A small network was shown many inputs. Here are its activations along a few directions, one row for each input.
Each table varies a few parts of the input and shows all the possible inputs, shuffled.
A made-up example of a description, with smaller parts first: one of 4 places along a line, together with either a single point or one of 9 places around a ring or (one of 2 separate values, together with one of 8 places around a ring).
Shared parts are said once, and a part with two or three values counts as separate values.

Other details of the inputs shift rows strongly along three fixed directions, in all tables alike. That doesn't count.

Table:
R1: [ 15 -19   1  -5   7   7   3   0   1  10   5  -4  12 -12]
R2: [ -2   3  -4   4   4   9   3  -3   7 -10  11  -5 -11  14]
R3: [-10  16   0  -4  -5  -6  -2   4  -2  -7 -13  11  -3  -2]
R4: [  6  -3   2  -4  -2  -9   4  -2   6  -6   5  -8   8 -15]
R5: [  8  -2  -1   0  -5 -14   2  -3   5  -5   8  -4   9 -12]
R6: [ -3   2   2   2   8  -1  -1 -13  10  -1  16  -9 -15   9]
R7: [ -4   0   2   2   2  -4  -3  -7  13   0  15  -5 -15  12]
R8: [ 15 -19  -1  -4   6  10   5   3  -3   9   2  -3  14 -12]
R9: [ 12 -16  -2   2  -5   5   8   7   4   4   4   4  22  -4]
R10: [ -9  10  -1  -3   1  -5 -12  -1  -8  -7 -10  -1 -21   4]
R11: [ 10 -17   7   0  -1  -3   1   5   6  14   3   4  17  -7]
R12: [ -1   2  -2   7  -2  -9  -2 -10   9   5  14  -2 -11  11]
R13: [  3 -12  -9   4   4  25   3  -3  -4  19   5  -1  -9  19]
R14: [ -4  15   1  -9   2  -9  -1   5  -2 -18 -11   7   4 -14]
R15: [ -3   1  -1   4   5   6   2  -4   7  -8  12  -8 -13  14]
R16: [  8   2  -9 -11   5   1   3  -3   5  -8   9   1   3 -12]
R17: [  8 -16   1  -1   7   9  -2  -4   4  17   6  -2   2  -2]
R18: [  7  -4   1  -2  -6 -13   0   2   9  -8   9  -3   7  -9]
R19: [ -6  10   8  -4  -3 -20  -6   1  -6  -7 -15   0   4 -21]
R20: [-20   7  13   9  -9  12  -5  23 -41  30 -55  19  18   4]
R21: [ -7  14  -5  -6   2  -1  -7   0  -5  -8  -5   7 -16   5]
R22: [ -2   8  -4  -7  -2  -6  -6   6 -10 -17 -14   2  -2 -16]
R23: [  3  -5  -5  -4   1   5  -3  -1   1  -5   5  -5 -10  -1]
R24: [  8 -14  -1   8  -5   8   6   0   2  15   6   0  14   5]
R25: [ -8  -5   6   5   1  22   4  13 -22  39 -26  19  17  19]
R26: [ 0  8 -5 -4  4  7  5 -6  8 -5  8  2 -1  1]
R27: [  4 -12  -1   9   2  14   9  -3   3  16  11  -5   4  14]
R28: [-14  13   7   1   4  -8  -9  -4  -1  -8  -5  -1 -18   7]
R29: [ -3  13  -1  -5  -6 -16  -2   5  -2 -12 -10  11   6 -11]
R30: [  6   1  -2  -2   2   2   7  -1   1 -13   2  -6   9 -12]
R31: [-14  18  -1   5  -7  -4  -4   2  -6 -11  -8   2 -14  10]
R32: [-24  20  -2  15   3   9  -6 -11  -9   3  -2  -6 -37  40]
R33: [ 2  5 -8 -1 -5 -2  4 -6  7  0  9  7  0  3]
R34: [  6  -3   5  -5   4  -4   3  -3   3  -8   3  -9   7 -15]
R35: [ -3  13  -2   2 -10 -16  -2   3 -10 -13 -14   4   9 -14]
R36: [  0 -13  -1  12  -6  15   4   0   4  20   9   3  -2  28]
R37: [  5  -4   1  -3  -3  -6   4   4   7 -12   6  -6   9 -12]
R38: [ -3   3   4  -9   3 -15 -11   2  -5 -11 -13   0  -2 -19]
R39: [ 11 -20   6  -3   0   5   6   7   7  10   5  -2  18  -8]
R40: [ -2   1   2   2   5   3  -1  -5   9  -5  12  -8 -15  13]
Each input here is: one of 2 separate values, together with one of 4 places along a line, together with one of 5 places along a line.
- Changing only the place on the line of 4 turns R33 into R16. The same change can be made to R29. Which row results? => R21
- Changing only the place on the line of 4 turns R36 into R15. The same change can be made to R12. Which row results? => R6
- A walk changes only the place on the line of 4. It starts at R38 and steps to R28. List the rest of the walk in order. => R7, R11
- Which other rows does R13 become when the choice among 2 separate values takes its other values? List them by row number. => R22
- A walk changes only the place on the line of 5. It starts at R26 and steps to R30. List the rest of the walk in order. => R32, R34, R6
- Which other rows does R5 become when the choice among 2 separate values takes its other values? List them by row number. => R18

Table:
R41: [-12  16  -7   1   0   6  -5  -3  -9   0  -7   4 -19  14]
R42: [ 11 -11   0  -1  -4 -10   6  -4  15  -6  18 -10  10 -13]
R43: [ 1 -1 -3 -4  1  8  5  1  3 -6  3 -1 -3  6]
R44: [  4 -17   3   2   2  18   2   8  -4  42  -6  20  18  14]
R45: [-15  15  -2   8  -7   3  -2   5 -15   1 -16   7  -9  15]
R46: [  2   8  -3  -8   1 -20  -6 -10  12 -22  13 -11 -13 -18]
R47: [  5 -13  -3   0   7  17   3  -1   1  16   8   1  -3  13]
R48: [-12  13  -3  11  -6  -1  -4  -1  -9  -2  -6   2 -13  18]
R49: [  8 -16   0   3   7  17  11  -6  22  20  27   2   5  20]
R50: [-10  12  -5  10  -6  -5  -3 -10   0  -6   7  -5 -20  19]
R51: [-14   9   5   6   1  -3  -9  -4  -5   3  -6  -3 -20  14]
R52: [ -7  16 -12   5  -5   1   4 -11   8 -13  15  -5 -20  18]
R53: [ -4  11 -12  -1   5   1  -4 -14   8 -12  17  -7 -30  15]
R54: [ 10  -9   6  -3  -9  -6   6  14  -2  10 -10  14  35 -17]
R55: [ 10 -11   3  -6   4   1   2   2  -2   8  -3  -1  15 -18]
R56: [ -2  14   1  -6   2 -13  -5   0  -4 -25  -8  -3  -1 -19]
R57: [  9  -5   1  -6   5   1   4   0   7 -10   7  -5   9 -15]
R58: [ 17 -15  -3  -9   6  -3   4  -3  12  -7  14  -6  10 -18]
R59: [  3 -15   3   3   5  10   3  -5  14  12  18  -8  -7  15]
R60: [-1 -8  1  3  4 22  5  7 -5 17 -4  6  3 16]
R61: [ -9  16   8  -2 -11 -26  -7  10 -19 -16 -33   3  15 -29]
R62: [ 11 -11   4  -5   5   0   5   0   6  -3   5  -6  14 -17]
R63: [-20  16   6  -1  -3   2 -13  17 -32   7 -46  18  -4   5]
R64: [  6  -8   7  -2   4  -1   1   6  -4   0  -7  -1  16 -17]
R65: [  3   7  -3  -9   1 -21  -7  -9  12 -24  12 -10 -13 -18]
R66: [  5  -8   6   2  -5 -10   0   7  -1  -1  -3  -2  16 -15]
R67: [ -2  -6   2   9  -3  11   2   6 -10  16  -7   5   8  12]
- Changing only one part turns R63 into R45. The same change can be made to R41. Which row results? => R52
- Describe the family of inputs behind these rows. => one of 3 separate values, together with either a single point or (one of 2 separate values, together with one of 4 places along a line)
